These are the activations of a small neural network, seen along a few directions. Each row is one input.
In each table, some parts of the input vary, and every possible input appears once, in random order.
Descriptions start from the smaller parts, as in this example, which fits no table here: one of 8 places around a ring, together with either a single point or one of 11 places around a ring or (one of 3 separate values, together with one of 6 places along a line).
Shared parts are said once, and a part with two or three values counts as separate values.

Other details of the inputs vary at random and push rows far along two fixed directions, the same in every table; ignore that.
To show where, the next rows are all for the same input, with only those details redrawn:
[ -37  -37  -25   43    9  -13 -101   11  -34  -44  -36   33   91   -4
   27]
[ -2  -5  14  -9 -11  23 -16   9  -3   6 -18   4 -26   1 -13]
[ 12  10  34 -44 -26  36   3  12   0  23 -26   0 -74   5 -38]
[  6  -3  12   2  -3  30  24   2  20  20   9 -15 -47   0  -9]
[ -9  -8  15 -19 -18  17 -51  15 -21  -5 -41  20 -10   3 -19]
[  0  -5  13  -6  -8  25  -8   8   3   8 -12   0 -30   1 -13]
[  4 -12 -10  52  26  28  67 -10  52  23  61 -39 -28  -6  25]
[-18 -28 -26  67  28   6 -10  -2  18 -13  28  -8  43  -9  38]

A family of inputs:
x1: [  8   1   3  38  26  -4  81 -36  43  32  77 -47 -18  11  33]
x2: [ 12  15  14 -38 -26 -16 -54  19 -31 -14 -58  29  27  -9 -18]
x3: [ -4  -8  10 -58 -36  22 -17  15 -26 -12 -35  19 -60  10 -51]
x4: [ 22  11 -15  31  24   2  56   4  28   5  32 -32   7 -18  22]
x5: [  1  11  24 -30 -12   0   8   0  -7  12  -3  -6  -1  11  -5]
x6: [  9  20  -7  16  19  -8  42  -9  27  18  30  -8  23 -11  21]
x7: [ -4  -5  16 -17 -16  22 -33  12 -12   1 -32  12 -22   3 -19]
x8: [ 12  37  52 -65 -20   4  16  -8  -2  45 -20  -2 -75  20 -37]
x9: [  8   3  41 -48 -31  23 -37   0 -20  19 -50  15 -79  17 -45]
x10: [ -6  -9 -33 -10  -5 -27 -42  19 -43 -52 -34  25  51  -8  -7]
x11: [-10  -7 -54  48  34 -29  47 -17  22 -19  63  -6  59 -12  37]
x12: [ 38  21   6   8  13   4  70 -12  28  26  28 -36 -54  -6   1]
x13: [ -7  -2  -2 -36 -16  -9  21  -3 -15 -10  13  -3  -5  13 -14]
x14: [  1  15   0  31  30   2  75 -12  50  33  63 -38   0   0  29]
x15: [-19  -6 -27  49  27 -50 -55 -21 -15 -20  -4  29 100  -5  43]
x16: [-13 -22 -53  32   8 -42 -37   5 -23 -56   1  22  92 -13  24]
x17: [-29  -5 -19 -14   1 -30 -31   5 -27 -30  -7  21  51   7   1]
x18: [ 24  18  18 -22 -18 -18 -19  -5 -13   6 -30  10 -15  -1 -14]
Q: Changing only one part turns x10 into x4. The same change can be made to x3. Which row results?
A: x7
Q: Describe the family of inputs behind these rows.
A: one of 3 separate values, together with either a single point or one of 5 places along a line
Q: List by row number the other rows that have the choice among 3 separate values in common with x1.
A: x8, x9, x12, x15, x18

A family of inputs:
x19: [-15   5 -38  67  57 -23  29   0  22 -11  43 -23  83 -14  56]
x20: [ 47  13 -11  33   9 -14  77 -23  46  18  52 -33 -27 -15  18]
x21: [  37   37   52 -100  -60    7  -17   27  -30   11  -66   14  -45    0
  -57]
x22: [-36 -41 -14  17  -7  16 -67  16 -19 -33 -27  24  23   2  -1]
x23: [-24 -11  -9  -2  11 -14  80 -32  22  13  80 -32 -20  31  10]
x24: [ 13   9  -6   1   2 -44 -60   4 -36 -26 -46  17  37  -7   3]
x25: [-30  -1  22 -23 -14  15 -96  28 -26  -4 -58  42  30   0 -15]
x26: [ 14 -12 -36  13  -1  14  82  -4  34  -7  64 -21 -18 -13   3]
x27: [ -3   1 -51  71  47 -33  35 -25  28 -10  50   3  66 -19  48]
x28: [ -7  -3 -22  10  -5 -22 -30   9 -12 -25  -4  23  93 -16  23]
x29: [ 16  -3  10 -71 -52   1 -38  26 -45 -30 -58  26 -28   3 -54]
x30: [ 14  17   2   1  11 -14  10  12   0  -4  -2 -21  24 -10  12]
x31: [ -62  -55  -48   64   22   -3 -105   15  -21  -55   -9   34   95   -6
   31]
x32: [ 11   7  36  -2 -11  31  25   5  22  33  -4 -22 -40   2  -3]
x33: [-38   2   9 -15   5 -45 -25 -17 -23  -3  14  10  75  27  24]
x34: [ 25  30 -15  27  40 -12  83 -19  39  26  45 -33 -36  -7  14]
x35: [-17 -33  10 -10 -16  21 -75   8 -48 -27 -45  17  -3  12 -13]
x36: [ 15  -9 -28  26  21   2  65   4  22 -13  47 -43 -23  -8   8]
x37: [-40 -55 -28  49  -1  -5 -89  12 -35 -52 -32  22  68   2  23]
x38: [ 10  17  30 -21  -9  32   4   0  24  44  -7   4 -81   1 -30]
x39: [-20 -10  16   7  -2  16 -48  15  -4   2 -28  15  26   0   6]
x40: [  13   49   43 -107  -41   13   -6   24  -31   17  -66   33  -38    0
  -60]
x41: [  1   9  -7 -54 -19  15  28  14 -14  -9 -15  18 -39   0 -42]
x42: [-14 -18  15  26  10   8 -65   2 -24  -8 -25   7  50   3  24]
x43: [ 10  17   1 -52  -7  17  44  15  -8   2 -10 -11 -70   7 -43]
x44: [-30 -10 -25  56  39 -58  25 -52  18   4  77 -14  68  20  56]
x45: [  9   6  31 -14 -13  23 -13  -5  11  30 -25   8 -63   4 -22]
x46: [ 28   9  36  -4 -15  24  26 -11  22  43  -9 -17 -84   6 -17]
x47: [ 42  33  17 -50 -32   1  41 -10   9  26  -4   8 -59  -7 -33]
x48: [ 30  -3  10  59  33  30  80 -37  55  49  68 -54 -64   1  29]
Q: Changing only one part turns x41 into x27. The same change can be made to x22. Which row results?
A: x45
Q: Describe the family of inputs behind these rows.
A: one of 3 separate values, together with either a single point or one of 4 places along a line or one of 5 places around a ring
Q: Change only the choice among 3 separate values in x37. List by row number the other rows that result.
A: x32, x46

A family of inputs:
x49: [ 40  32  19 -10   0   6  53 -17  31  43  11 -13 -74  -7 -15]
x50: [ 25  -3 -21  -8  -5   0  63  -5   6 -13  32 -24 -39  -4 -12]
x51: [ -3  16   0   7   8 -11 -43   4  -6   2 -31  31  36 -12   5]
x52: [-26 -17 -25  40  22 -34 -30 -26  -3 -12  18  17  50   7  30]
x53: [ 18  28  12  10  12   8  55   0  40  32  29 -22   3 -12  16]
x54: [  2  27  35 -45 -11  20  64  -4  26  43  27 -19 -51  14 -18]
x55: [  0 -13  41  -4 -18  36 -94  21 -24   5 -77  19 -25   1 -18]
x56: [-27  -8  -5  16  13 -33 -25  -9 -17 -17  12  -2  72  13  31]
x57: [ 53  38  34 -33 -13  -1  58 -14  14  38   1 -27 -77   2 -20]
x58: [-17 -31  16  48  14  47  12 -10  34  29  35 -32 -47  14  17]
x59: [ -1  -5 -15 -39 -28  -8 -43  13 -36 -33 -44  38 -12  -1 -37]
x60: [-35 -69 -52  98  27  26 -40  14   7 -47  20  -8  53 -12  41]
x61: [-30   0  -3  -3   7 -15 -39  -7 -12  -1 -10  30  37   8   5]
x62: [ 19  30  42 -67 -33 -17 -58  20 -49   0 -78  22  10   4 -28]
x63: [-23 -21 -20  40  19 -46 -36 -25 -19 -26  15   5  73  13  38]
x64: [ 13  13  -2 -41 -14  27  72  19  19   6  22 -16 -45  -8 -28]
x65: [-11 -21 -66  74  46   2  71  -6  49 -15  81 -19  36 -22  40]
x66: [  3   6  10 -83 -43  -6 -41  31 -60 -36 -63  22   0   5 -46]
Q: Describe the family of inputs behind these rows.
A: one of 3 separate values, together with either a single point or one of 5 places around a ring
Q: Changing only the choice among 3 separate values turns x60 into x58. The same change can be made to x59. Which row results?
A: x52
Q: List by row number the other rows that have the choice among 3 separate values in common with x55.
A: x49, x51, x53, x57, x62
Q: Change only the place on the ring of 5 in x50. List by row number the other rows that result.
A: x59, x64, x65, x66
